A small network was trained on made-up records. Each row is its average activation on records with the value named, seen along a few directions.
Values that are neighbours, or in one group, have similar rows; names and order tell nothing.
In the rows, zero is written as 500.
Strong random noise was added to every row along 12 fixed directions; ignore it. To show where, here is one row again and again, with new noise each time:
[488 371 604 418 573 558 480 467 540 480 688 444 451 534 577 712 567 511
 468 525 497 398 609 521 541 561 616]
[494 407 582 499 464 537 484 471 560 483 610 451 457 392 438 583 497 639
 530 529 473 420 604 424 550 592 590]
[375 586 537 311 734 507 443 483 182 344 327 548 566 536 459 550 520 408
 630 512 532 584 489 757 430 512 615]
[524 465 362 380 472 437 640 659 517 512 466 571 510 276 408 451 427 556
 576 428 550 633 586 410 408 521 558]
[464 445 584 549 318 492 561 698 391 479 314 627 405 521 670 460 599 448
 459 456 427 592 289 500 392 530 579]
[659 492 525 405 398 529 597 684 648 500 387 560 350 484 489 500 498 651
 602 518 460 378 604 408 517 506 760]
[384 343 715 598 481 632 632 580 369 496 425 503 494 473 704 592 569 509
 511 514 345 544 466 419 522 593 607]
[516 525 552 493 511 605 568 614 416 580 334 615 773 767 429 374 473 637
 538 475 512 488 482 528 421 439 525]
[447 567 640 429 756 517 407 384 500 609 490 592 718 751 492 679 307 475
 473 496 550 667 271 603 481 419 174]
[468 401 562 491 531 619 573 564 438 579 465 566 725 590 432 485 475 617
 509 486 482 572 535 470 465 507 512]
[434 479 650 668 421 654 389 563 417 555 528 499 566 651 604 563 538 510
 514 477 525 523 480 488 430 527 442]
[422 576 532 383 457 298 618 498 491 491 509 503 522 510 527 414 368 700
 590 495 527 331 351 440 430 493 391]
[558 341 426 426 620 334 756 439 720 583 516 651 726 313 308 491 372 523
 236 405 448 691 358 391 536 541 378]
[421 526 532 696 435 542 547 488 374 477 442 411 439 430 612 428 524 508
 565 491 379 402 526 428 562 517 518]


Values of V:
v4: [591 520 380 347 553 429 478 435 564 528 422 595 528 542 309 462 430 518
 460 530 461 563 408 556 574 405 451]
v1: [506 547 459 408 638 486 440 365 422 462 414 447 318 504 520 574 460 447
 588 575 337 452 466 601 680 390 520]
v10: [588 616 545 540 637 380 462 374 684 402 470 492 403 440 507 578 521 288
 357 492 550 510 433 590 546 575 540]
v5: [476 329 582 490 698 657 649 451 402 571 459 537 666 737 632 594 575 415
 370 515 313 517 469 558 625 422 535]
v9: [509 444 370 420 329 421 434 561 555 518 719 477 363 463 537 512 578 480
 454 479 589 462 513 470 416 473 446]
v16: [559 274 467 180 449 304 619 415 620 447 560 633 545 580 321 424 621 623
 222 573 413 395 292 583 550 499 621]
v13: [587 483 412 385 504 534 497 679 552 602 488 603 405 581 611 625 464 358
 532 449 556 711 462 509 403 371 428]
v12: [660 587 451 498 491 529 327 467 660 539 450 546 447 598 373 485 491 465
 449 548 543 562 472 578 545 443 475]
v8: [608 542 514 636 491 557 523 484 579 475 268 518 510 447 392 374 530 499
 466 545 410 553 515 502 597 520 643]
v11: [693 487 451 388 452 593 419 511 727 725 541 508 553 857 424 466 407 714
 537 606 518 436 513 501 571 302 419]
v7: [450 542 559 652 274 581 406 480 453 536 474 452 523 488 426 335 466 668
 590 577 479 458 491 389 511 526 406]
v15: [461 569 570 465 460 435 488 549 431 440 363 622 682 633 436 360 536 518
 444 486 623 544 331 600 325 548 479]
v3: [451 462 711 612 360 546 344 488 472 409 469 401 186 426 686 623 587 488
 578 609 424 508 400 521 547 619 594]
v6: [445 409 610 567 425 567 427 461 448 567 427 586 526 541 506 518 500 480
 407 560 380 703 243 490 530 479 329]
v14: [527 452 776 524 496 674 408 546 578 448 456 564 617 610 411 602 593 569
 482 568 606 511 588 509 448 659 695]
v2: [391 667 560 545 442 423 608 609 419 436 435 505 570 448 623 387 450 514
 614 452 653 455 487 405 319 564 426]
V is arranged as a line.
Going along V from v3 by way of its neighbour v11, in what order are v1, v10, v13, v8, v2 met?
> v8, v10, v2, v13, v1
List every value one step from v6, in the order listed.
> v9, v16
List every value one step from v15, in the order listed.
> v12, v14

Values of T:
t2: [403 483 606 452 689 588 627 499 383 501 511 462 712 527 577 546 449 457
 591 517 623 519 598 502 450 552 457]
t7: [618 350 595 675 200 817 379 750 571 603 470 625 417 690 626 529 712 428
 382 495 395 602 538 406 492 490 645]
t13: [588 436 577 572 390 445 622 670 573 547 372 652 437 666 681 518 576 376
 326 393 434 490 260 485 445 471 517]
t8: [560 387 547 594 484 566 456 342 538 526 415 509 422 458 356 512 454 627
 461 583 238 516 420 485 729 462 534]
t11: [752 773 458 491 484 427 340 610 676 384 258 595 348 608 433 447 515 412
 555 485 628 443 454 667 456 482 656]
t1: [416 595 526 313 694 347 488 220 500 397 632 436 554 367 286 523 329 649
 595 584 520 339 477 507 622 531 328]
t15: [548 689 559 604 479 503 497 456 610 532 322 448 345 467 518 428 403 535
 571 567 424 459 468 419 595 465 480]
t5: [458 435 558 532 604 479 797 533 520 600 492 446 651 550 724 476 421 546
 480 485 407 499 478 382 521 489 457]
t4: [515 438 457 290 608 490 651 535 516 529 565 488 579 559 540 522 531 537
 447 518 559 389 636 531 458 494 648]
t12: [449 500 579 596 482 434 670 438 437 436 347 487 520 541 563 360 544 590
 442 494 355 292 388 471 578 519 623]
t14: [564 507 365 488 541 461 633 537 545 473 499 422 296 270 580 543 499 398
 575 450 434 465 659 408 569 463 600]
t3: [541 434 793 503 554 479 747 711 784 577 460 625 638 575 707 653 412 515
 460 465 631 642 350 313 361 600 410]
t6: [504 621 420 608 289 454 358 545 616 489 634 458 350 424 527 480 537 505
 510 467 581 430 575 369 432 529 455]
t9: [588 574 396 594 517 340 439 440 723 445 628 462 342 177 406 609 404 415
 468 415 558 565 556 448 516 587 456]
t10: [544 635 597 501 334 474 309 568 460 508 392 602 493 904 544 453 563 533
 481 486 626 315 289 639 354 426 483]
T is arranged as 3 separate groups.
Which other values are in the same group as t5? Give them in the order they are listed.
> t2, t11, t15, t4, t3
Which other values are in the same group as t9? Give them in the order they are listed.
> t13, t8, t12, t14, t10

Values of F:
f17: [478 514 519 488 610 695 498 499 393 586 445 505 796 712 445 426 484 577
 580 558 532 553 624 530 471 461 480]
f14: [710 696 471 546 612 473 271 345 789 528 575 431 287 558 430 686 343 495
 551 516 543 346 562 534 631 414 416]
f5: [367 487 665 631 433 633 511 523 435 515 586 413 553 488 641 521 543 535
 581 533 556 442 583 407 443 594 492]
f7: [489 272 495 520 760 602 658 433 656 557 811 457 781 389 440 723 521 404
 274 379 525 575 766 401 545 583 512]
f10: [713 529 353 565 408 357 501 506 798 530 650 453 289 505 596 543 523 400
 337 412 548 331 524 473 539 453 543]
f8: [535 510 472 403 241 323 627 586 603 498 608 512 426 623 603 328 593 608
 422 483 563 145 417 418 428 488 544]
f3: [507 603 388 610 574 495 529 434 460 542 486 328 362 460 673 482 462 367
 577 529 404 453 571 508 627 394 441]
f1: [376 686 763 643 567 614 467 498 345 299 383 455 545 338 459 527 492 551
 697 498 582 431 666 452 434 728 645]
f4: [316 582 563 520 617 506 510 448 173 344 387 458 536 595 672 448 633 301
 532 529 470 456 439 652 492 521 506]
f2: [410 413 480 860 313 425 652 341 554 509 688 284 469 369 678 307 616 547
 336 489 386 200 524 308 628 583 467]
f15: [442 380 360 314 510 407 435 521 342 406 627 455 418 494 567 546 671 364
 454 499 562 511 560 716 418 510 656]
f16: [547 759 502 529 604 538 315 499 489 481 373 527 350 560 557 634 362 345
 670 476 543 594 432 551 503 395 307]
f6: [395 311 667 519 551 560 540 473 490 528 675 494 677 665 639 616 650 426
 286 513 551 551 436 552 445 588 488]
f11: [395 594 465 689 326 473 271 547 267 343 497 453 315 431 562 454 653 363
 546 418 583 484 470 625 372 559 558]
f9: [475 368 753 437 357 458 532 531 549 432 524 573 390 541 570 593 603 578
 381 548 434 351 363 454 494 624 637]
f12: [357 323 700 514 606 617 362 405 295 419 493 539 589 514 458 673 587 467
 449 545 393 640 422 615 551 580 551]
f13: [435 652 521 663 516 348 702 541 450 412 415 397 495 452 702 361 490 463
 566 399 541 300 520 434 403 540 552]
F is arranged as a ring.
Going along F from f11 by way of its neighbour f14, in what order are f7, f3, f15, f16, f13 met?
> f13, f15, f3, f16, f7
List every value one step from f4, in the order listed.
> f5, f8
List every value one step from f6, in the order listed.
> f17, f2

Values of S:
s4: [590 363 543 514 787 590 429 256 741 663 719 500 755 701 393 713 448 406
 209 514 514 616 494 579 638 449 307]
s6: [567 665 433 715 430 654 377 501 328 493  25 642 387 439 300 344 452 446
 571 490 208 666 406 507 651 371 526]
s9: [425 313 582 679 508 591 545 534 388 398 404 542 509 156 457 570 614 356
 413 433 405 779 536 470 497 691 666]
s11: [707 644 563 707 193 600  26 626 618 459 508 587 212 762 528 622 687 336
 409 442 640 408 424 635 397 481 569]
s3: [528 535 472 578 457 376 606 491 571 583 343 533 322 487 687 448 385 453
 458 505 327 580 202 434 601 385 309]
s10: [586 235 468  90 452 463 730 801 625 657 538 675 471 687 650 611 525 586
 469 494 498 603 425 495 378 405 648]
s16: [387 325 631 215 214 515 636 837 300 467 334 581 253 414 678 513 532 757
 816 602 420 571 401 419 353 537 733]
s1: [487 350 628 686 277 608 428 493 512 465 655 379 466 518 505 463 701 664
 445 552 467 265 641 453 519 649 739]
s13: [275 616 726 597 660 328 685 314 380 394 469 427 558 533 736 547 390 493
 517 499 395 262 245 450 560 543 299]
s8: [638 696 519 295 303 171 648 670 654 355 189 606 111 511 665 338 530 563
 561 541 467 235 216 532 447 489 741]
s12: [462 387 681 552 352 637 733 625 568 690 323 543 538 426 591 424 339 781
 644 625 286 654 385 173 581 505 391]
s5: [611 259 537 316 627 806 601 675 580 569 590 467 418 465 597 749 594 494
 606 589 471 630 925 447 575 535 856]
s15: [384 311 405 472 102 382 642 630 372 471 668 558 793 529 421  93 753 650
 277 472 662 398 444 458 245 628 522]
s14: [672 418 364 327 349 379 310 508 786 417 848 476 283 420 412 582 708 382
 276 507 719 411 618 587 438 577 673]
s7: [703 485 403 516 566 489 560 455 801 630 544 511 451 554 457 575 415 518
 378 453 426 406 532 400 645 401 459]
s2: [630 435 488 489 582 519 360 309 735 499 661 407 183 287 450 792 408 462
 488 573 340 501 566 421 791 485 461]
S is arranged as a line.
Going along S from s15 by way of its neighbour s14, in what order are s4, s3, s1, s8, s5 met?
> s5, s8, s4, s1, s3
List every value one step from s9, in the order listed.
> s16, s7
List every value one step from s11, in the order listed.
> s6, s13
